A small network was shown many inputs. Here are its activations along a few directions, one row for each input.
Each table varies a few parts of the input and shows all the possible inputs, shuffled.
A made-up example of a description, with smaller parts first: line(4) and (point or (values(2) and ring(5)) or ring(11)).
Shared parts are said once, and a part with two or three values counts as separate values.
In the rows, zero is written as 128.

Other details of the inputs vary at random and push rows far along two fixed directions, the same in every table; ignore that.

A family of inputs:
r1: [104 119 135 141  94 148 116  76  89 165 152 130 129 126]
r2: [172 163 182 183  95 126  27 209 138 133 225 170 151 172]
r3: [104 126  76 105 134 112 173  43  91 109 141 139 174 163]
r4: [115 111  69 105  92  51 202 123  93  89 178 166 178 157]
r5: [ 85 104 106  48 158 118 216  77 112 156  99 109 124 126]
r6: [109 154  64  91 122 104 185  89  84  84 171 132 169 136]
r7: [ 97 120 105  69 177 134 203  94 143 105 107 122 170 142]
r8: [183 151 151 106 213 186 109 195 134 130  24  49  54  89]
r9: [129 123  64 106 124  53 186  89 150  84 176 168 147 111]
r10: [140 136  75 106 170 115 173 110 147 134  31  93  75  43]
r11: [178 141 223 148 131 195  45 172 144 161 107 120  66 141]
r12: [159  96 137 114 170 189  96 198 129 102  13  54  71  60]
r13: [136  88 199 167  81 156  50 162 130 146 135 138  91 140]
r14: [ 99 144  82  49 164 112 214 125 146  81 145 113 162 116]
r15: [111 126 133 201  75  78 103  93 158 137 200 221 161 168]
r16: [164 150 209 203  95 142  41 171 146 156 187 177 160 198]
r17: [101 101  88 123  96  32 205  28 113 178 148 184 121 143]
r18: [ 53 152 182 234  63  75  37 190 119 221 211 142 138 151]
r19: [172 105 154 143 135 199 110 153 167  74  83  98 134 142]
r20: [148 149 124 118 168 233  68 163 127 115  27  33  82  37]
Description of these inputs: line(4) and values(5).
- The inputs of r12 and r10 match in every part but the values(5) part. If r13 is changed in the same way as r12 into r10, which row does it become? => r17
- Which other rows does r15 become when the values(5) part takes its other values? List them by row number. => r3, r7, r16, r19
- Which other rows does r2 become when the line(4) part takes its other values? List them by row number. => r8, r11, r16
- Which other rows does r2 become when the values(5) part takes its other values? List them by row number. => r4, r6, r9, r14

A family of inputs:
r21: [136 139 184 204  96 190  14 184 175 139 143 111  93 109]
r22: [ 85 126 121 182  80  27 137 120  80 191 218 177 153 173]
r23: [ 99 133 115 140 106  50 154 118  96 147 192 179 167 167]
r24: [146 125 113  97 161 181 133 130 168  84  89  93 121  95]
r25: [125 137 122 129 130 131 124 148 118 139 114 106 123 114]
r26: [121 131 167 190  92 148  43 174 145 148 162 121 105 124]
r27: [140 128 126 139 123 147 106 121 147 109 143 138 131 120]
r28: [123 111  87  61 160 111 221  70  94 119 110 138 157 158]
r29: [117 123 139 134 121 109 129 125 119 153 121 144 125 129]
r30: [114 141 111 135 118  98 148 130 106 120 156 143 155 139]
r31: [109 127 180 171  96 127  79 129 110 179 170 146 136 158]
r32: [154 133 118  82 158 141 160 126 140 104  97 113 126 124]
r33: [134 110  80  82 143  91 212  75 108 103 107 137 142 144]
r34: [123 133 118 116 130 137 136 133 135 105 140 122 140 116]
r35: [151 132 137 109 156 157 131 145 139 129  83 103 100 107]
r36: [151 121 132 109 159 171 126 128 144 110  61  96  96  98]
r37: [134 131 129 128 136 156 103 125 144 119  92 113 101 100]
r38: [143 123 124  99 141 132 148 122 138 107 106 126 136 131]
- What is each input in this table made of? => values(2) and (point or ring(8))
- The inputs of r33 and r36 match in every part but the values(2) part. If r28 is changed in the same way as r33 into r36, which row does it become? => r31
- Start at r35 and move only the ring(8) part, one step at a time. The first step leads to r29. Which rows follow, in order? => r36, r37, r21, r26, r25, r22

A family of inputs:
r39: [134 130 110 127 118  75 149  99 126 127 176 164 144 130]
r40: [103 125 133 152  91 122 110 130  72 163 169 144 143 149]
r41: [121 136 148 170 104 149  68 150 105 132 152 110 120 112]
r42: [ 76 126 103 111 129  90 174  97 102 161 130 123 118 113]
r43: [ 86 117  59  73 166 104 217  79 122 127  90 104 136  91]
r44: [111 121  46  91 156  74 226 116 110 103  96 109 145 103]
r45: [156 140 123 103 172 132 153 119 116 136  70 115 106 117]
r46: [119 141 165 143 118 149 104 136 161 141 164 135 138 152]
r47: [123 132 126 142 103  81 140 152 138 108 191 153 160 150]
r48: [121 131 120 138 109  75 140 119  93 177 137 154 121 132]
r49: [134 131 179 125 162 193  83 148 157 140  82  84 109 117]
r50: [144 149 106 126 132 124 107 128 155 111 120 132 111  99]
r51: [ 80 139 125 156  99 101 108 116 146 149 180 153 146 128]
r52: [142 134 103 113 161 196 113 137 133  85  82  75 126  77]
r53: [127 137 127 144 125  61 143 107 106 167 169 178 138 168]
r54: [152 140 138 118 129 133 137 167 145 100 135 123 146 151]
r55: [138  97  96 119 122 133 150  98 137 114  87 115 115 109]
r56: [ 96 131 159 145 124 112 120 121 132 169 167 153 142 166]
r57: [146 136 165 138 127 177  70 150 125 123 148 119 132 156]
r58: [124 122 135 126 131 116 128 173 109 143 117 110 123 119]
r59: [148 131 170 136 145 154  77 199 149 122 142 122 122 155]
r60: [161 144 107  84 150 116 178 105 134 120 109 142 135 131]
r61: [109 129 110 144 118  83 150 152 106 136 136 130 120 117]
r62: [132 125 133 120 140 115 148 157 109 133 113 126 132 146]
r63: [125 132 149 126 145 180 109 140 180 108 132 114 125 104]
r64: [152 117 175 162 101 159  85 132 153 126 148 160 129 156]
r65: [116 141 146 169  83 131  89 130 125 110 211 157 161 152]
r66: [144 104 135 100 149 129 171  91 113 133  63 128 120 141]
r67: [121 138  74 134 123  76 165 100 114 141 129 138 127 103]
r68: [147 113 132 145 113 160  92 123 168 100 109 130 114 114]
r69: [143  92 139 103 139 155 133 119 121 133  64 108  96 119]
r70: [144 143 149 128 115 183  96 140 129 106 159 132 148 157]
r71: [118 146 111 151 110  76 138 118 109 157 141 140 104 117]
r72: [143 141 105  95 157 198 106 131 145  70  86  89 130  90]
r73: [133 104 144 158  99 119 130 104 149 110 161 169 141 142]
r74: [122 105 145 159  94 122  96 123 125 148 130 130  90 136]
r75: [ 96 118 125  94 136 118 154 113 109 169 111 111 126 112]
r76: [149 111 156 122 144 156 122 117 139 120  97 139 114 152]
r77: [162 137 162 119 148 202  84 144 120 118  92  77 122 123]
r78: [121 134  89 107 134  92 157 142 136  86 125 126 146 115]
- What is each input in this table made of? => values(5) and ring(8)
- The inputs of r57 and r59 match in every part but the values(5) part. If r72 is changed in the same way as r57 into r59, which row does it become? => r78
- The inputs of r75 and r40 match in every part but the values(5) part. If r49 is changed in the same way as r75 into r40, which row does it become? => r77
- Which other rows does r48 become when the ring(8) part takes its other values? List them by row number. => r39, r45, r50, r53, r60, r67, r71
- Start at r68 and move only the ring(8) part, one step at a time. The first step leads to r73. Which rows follow, in order? => r64, r76, r66, r69, r74, r55
